Each row below is a small network's average activation on inputs in which a field has the value named, seen along a few directions.
Values that are neighbours, or in one group, have similar rows; names and order tell nothing.
(in the rows, 500 means zero)
Random noise pushes rows far along 2 fixed directions. That doesn't count. These rows show it; they differ only by the noise:
[391 527 630 405 477 555 506 311 391 549 719 772]
[383 285 393 530 571 475 814 484 713 613 414 491]
[518 244 442 495 503 242 821 480 756 607 373 498]
[542 226 440 494 495 197 836 487 777 609 353 487]


Values of Kibe:
s4: [414 513 447 623 322 408 499 574 515 430 495 264]
s3: [685 420 659 612 489 235 511 489 624 574 444 690]
s16: [524 583 587 628 305 409 559 548 531 512 383 390]
s15: [701 295 395 358 591 501 592 685 666 504 358 424]
s5: [743 692 674 275 254 228  70 420 207 453 651 502]
s11: [465 418 482 737 409 287 769 585 609 474 279 355]
s6: [784 370 599 503 632 150 518 562 707 483 389 621]
s10: [582 220 459 722 406 135 805 565 805 663 300 305]
s14: [516 526 293 559 448 498 493 578 463 454 401 156]
s7: [631 452 298 405 511 347 417 588 597 402 330 185]
s13: [402 634 309 464 722 917 352 636 419 409 452 378]
s2: [603 331 259 492 710 655 534 734 705 409 283 282]
s1: [509 505 314 637 394 546 678 684 537 472 265 138]
s9: [569 423 576 613 468 285 692 436 711 633 369 478]
s8: [477 395 489 469 610 401 641 498 573 540 471 646]
s12: [429 409 357 392 712 536 543 533 654 500 408 522]
The values of Kibe form a ring.
Name the neighbours of s7, in listed order.
> s5, s13
Name the neighbours of s4, in listed order.
> s16, s1
Name the neighbours of s9, in listed order.
> s3, s10
Name the neighbours of s15, in listed order.
> s2, s12
